Each row below is a small network's average activation on inputs in which a field has the value named, seen along a few directions.
Related values have similar rows: they may be neighbours, one step apart, or belong to one group.
In the rows, zero is written as 500.
Strong random noise was added to every row along 4 fixed directions; ignore it. To show where, here is one row again and again, with new noise each time:
[545 515 632 651 617 431 416 327 256 328 489 588 626 566 573 436]
[396 190 471 326 453 576 368 754 624 340 516 351 697 357 199 444]
[563 507 163 683 630 442 567 290 641 660 818 494 333 489 426 537]
[324 229 526 368 411 638 595 695 668 542 349 158 745 536 435 499]
[503 446 315 609 578 485 556 398 598 595 674 436 468 495 448 506]
[600 578 382 760 683 370 457 347 446 535 888 744 396 295 440 382]


Values of RINIP:
buzo: [423 638 392 502 403 514 807 704 711 862 651 529 406 254 579 408]
bipa: [581 712 980 582 538 425 312 439 157 314 403 873 455 435 763 516]
fop: [489 616 438 409 487 481 618 645 598 685 673 638 315 333 561 516]
dat: [568 475 457 501 557 516 344 377 332 286 399 504 612 583 380 420]
nas: [437 585 785 326 401 505 581 653 307 424 191 485 633 602 650 465]
muvi: [354 278 563 352 439 556 464 788 609 405 591 403 677 324 253 368]
kibu: [630 533 755 770 488 433 254 379 520 449 376 646 360 498 572 616]
rovoz: [515 485 466 267 411 572 565 791 628 593 510 445 459 424 430 512]
nin: [632 577 101 551 564 483 532 127 502 555 510 440 292 826 487 629]
nozo: [494 658 571 510 395 498 581 285 523 613 252 331 363 744 811 768]
numes: [386 408 468 309 420 582 495 836 589 463 521 559 630 276 285 301]
The values of RINIP form a line.
A walk along RINIP starts at muvi and steps to its neighbour dat. Put bipa, nas, nozo, numes in the order it reaches them.
> numes, nas, bipa, nozo
How many steps from neighbour to neighbour lead from buzo to kibu, at the fewest?
> 6

Values of GUREP:
rofu: [545 470  61 421 452 532 489 302 657 516 490 368 266 744 407 760]
dol: [529 616 459 446 522 489 554 507 550 638 619 530 404 395 551 534]
zorat: [543 486 280 469 546 521 369 401 459 364 515 572 463 620 367 557]
dep: [534 498 502 496 507 501 407 532 418 386 613 488 603 471 379 452]
gamid: [444 366 451 408 452 580 531 611 545 491 528 361 597 451 391 429]
dek: [444 494 608 628 609 461 703 413 453 606 505 396 593 603 694 454]
rega: [542 429 563 464 428 537 376 666 599 496 532 616 418 391 373 515]
balad: [430 493 680 375 404 460 467 696 562 427 418 512 575 372 490 474]
gan: [488 482 467 453 488 522 530 662 536 551 555 497 509 378 429 467]
feve: [595 480 343 642 515 417 374 307 694 551 581 495 289 469 436 624]
doke: [453 472 433 462 530 542 599 297 415 451 246 371 522 834 584 547]
The values of GUREP form a line.
How many steps from neighbour to neighbour lead from rega to dek, at the fewest?
> 9
Which values are neighbours of gan? Give them in the order they are listed.
> rofu, zorat
Which values are neighbours of gamid? Give them in the order they are listed.
> dep, doke

Values of RAKOM:
kibe: [530 643 473 560 472 508 474 497 552 516 418 563 513 409 479 439]
zivuz: [510 408 290 442 586 476 358 465 627 460 818 511 503 306 287 472]
tipid: [618 614 467 530 518 482 465 361 454 538 538 582 447 689 569 571]
zisus: [500 585 298 459 481 555 469 420 474 461 400 506 414 542 427 453]
zizod: [532 537 618 657 464 493 523 486 563 597 577 615 443 520 588 520]
zubok: [580 648 365 466 619 429 511 267 253 359 523 500 342 736 583 676]
dal: [466 689 774 583 449 493 771 521 465 731 311 488 539 530 914 485]
nen: [568 466 672 763 619 458 523 509 464 570 596 610 561 389 549 315]
vese: [488 646 415 616 511 529 731 604 536 803 772 695 374 358 598 379]
rumav: [558 509 368 610 585 437 555 406 546 588 607 484 497 600 443 441]
bibaz: [415 410 399 393 523 559 495 537 436 443 578 427 624 409 418 453]
dadon: [483 450 484 462 427 492 464 483 646 514 339 423 404 600 513 693]
teden: [473 347 486 495 538 486 273 347 478 255 490 414 590 594 395 597]
nobud: [557 530 369 443 506 387 486 413 537 460 642 447 339 541 484 656]
bap: [502 374 479 424 501 473 444 553 651 525 616 407 372 385 384 672]
piri: [573 505 373 582 454 474 307 349 540 408 357 479 383 587 398 582]
gub: [430 415 470 511 499 548 728 614 509 601 527 460 593 487 466 319]
zes: [528 451 226 242 462 577 486 376 527 409 314 347 360 795 426 717]
Each value of RAKOM is a pair of two hidden parts, and every pair occurs once (6 first parts, 3 second parts).
zivuz and bibaz share the first part; zivuz and rumav share the second. Which value has the first part of rumav and the second part of bibaz?
> gub
dal and zes share the first part; dal and tipid share the second. Which value has the first part of tipid and the second part of zes?
> vese
zubok and bap share the first part; zubok and zisus share the second. Which value has the first part of zisus and the second part of bap?
> piri
